These are the activations of a small neural network, seen along a few directions. Each row is one input.
Each table varies a few parts of the input and shows all the possible inputs, shuffled.
Descriptions start from the smaller parts, as in this example, which fits no table here: one of 2 separate values, together with either a single point or one of 9 places around a ring or (one of 4 places along a line, together with one of 8 places around a ring).
Shared parts are said once, and a part with two or three values counts as separate values.
(in the rows, 128 means zero)

Other details of the inputs shift rows strongly along two fixed directions, in all tables alike. That doesn't count.

Rows:
R1: [113 195  89 128  78 180 149 188  82 139 168 246 142  54 150 125 184]
R2: [103 170  94 149  99 216 129 149 129 132 116 204 143  19 200 141 167]
R3: [154 173 199 132  91 135 131 167 160 159 155 124 167 122 101  94  95]
R4: [ 99 185 192 131  86 106 138 187 140 155 172 135 153 164 116 101 138]
R5: [115  83  39 176 192 115 151  80  67  39 112 157  86 147 159 194  84]
R6: [104 153 128  85  90 131 126 159 160 189 112  71 159 135  73  98 219]
R7: [137 179 194  95  78 121 123 183 148 168 177 120 157 135  78  78 167]
R8: [127  73  35 178 189 147 142  55  85  51 103 142  82 129 187 178  61]
R9: [104 162  85 143  89 230 134 161 119 141 142 207 157  30 185 137 146]
R10: [145  81 170 101 139 123 111 109 166 145 119  59 119 157 119 134  66]
R11: [171  90  36 174 170  74 135  68  39  42 125 160  91 129 129 165  96]
R12: [117 109 162 117 145  56 121 125 135 132 120  97  98 201 114 109 136]
R13: [163 162 193 101  96 132 110 149 162 166 117 110 150 106 114  87 141]
R14: [142  91 175 108 147 107 106  91 174 134  90  61 116 142 131 129  88]
R15: [139 104 176 140 148 112 125 105 163 127 124  66 125 163 126 132  44]
R16: [ 87  91 131  96 160  92 130 113 152 183 125  48 141 202  81 142 192]
R17: [149 117 168 113 145  54 106 107 136 132 116  82 113 175  87  90 147]
R18: [173  91 173  96 126 106 115 111 153 141 131  75 122 172  84 103  88]
R19: [ 94 179  86 138  95 215 147 186 103 129 152 235 160  44 163 139 177]
R20: [123  71  34 160 196 107 132  68  86  57  82 162  78 135 163 185 123]
Description of these inputs: either one of 2 separate values or (one of 3 separate values, together with one of 6 places around a ring).

Rows:
R21: [117 144 165 129 119 104 135 154 134 137 156 111 139 171 101 110 121]
R22: [130  84 104 134 164 113 119  83 125 107  97 111 101 136 148 149 111]
R23: [128 129 163 116 116 127 132 146 145 147 155 107 138 162 107 109 109]
R24: [167  88 108 135 147 113 126  91 105  92 127 123 104 139 127 141  72]
R25: [141 104 131 139 151 111 120  95 132  98 102 121 105 132 147 130  93]
R26: [152 154 108 156 114 143 137 138  89 103 145 183 131  85 139 140 113]
R27: [109 149  74 140 121 168 139 138 108 127 121 165 138  81 149 151 166]
R28: [147 110 120 142 147 111 127 100 124 100 112 110 115 137 131 136  94]
R29: [124 125  64 131 127 162 136 128  94 116 128 176 128  87 144 152 157]
R30: [ 91 174 137 125 100 176 129 166 148 160 128 159 152  83 154 121 173]
R31: [129 175 189 130  98 136 126 168 149 144 150 152 146 112 134 103 116]
R32: [127  74  83 117 159 131 126  87 126 115 101 102 105 143 133 149 122]
R33: [150 179 123 109  84 100 123 161  99 153 141 162 143  97  87  96 219]
R34: [108 132 209 116 127  89 127 150 169 151 150  85 131 204 105  93 110]
R35: [116 101  94 132 162  98 137 106 109 109 124 112 113 171 115 147 134]
R36: [143  76 105 118 153 125 118  86 133 124 105  91 114 133 128 147 107]
R37: [151 139  96 140 112 173 127 122 114 116 121 164 132  56 154 139 115]
R38: [ 92 127 198 103 133  96 122 148 176 164 136  77 132 203 103  99 143]
R39: [112 169 162 122  98 154 125 164 154 170 135 123 164 100 125 120 155]
What is each input in this table made of? -> either a single point or (one of 3 separate values, together with one of 6 places around a ring)
Change only the choice among 3 separate values in R36. List by row number the other rows that result. -> R22, R39
Change only the place on the ring of 6 in R32. List by row number the other rows that result. -> R23, R24, R29, R36, R37
Change only the choice among 3 separate values in R34. List by row number the other rows that result. -> R21, R23
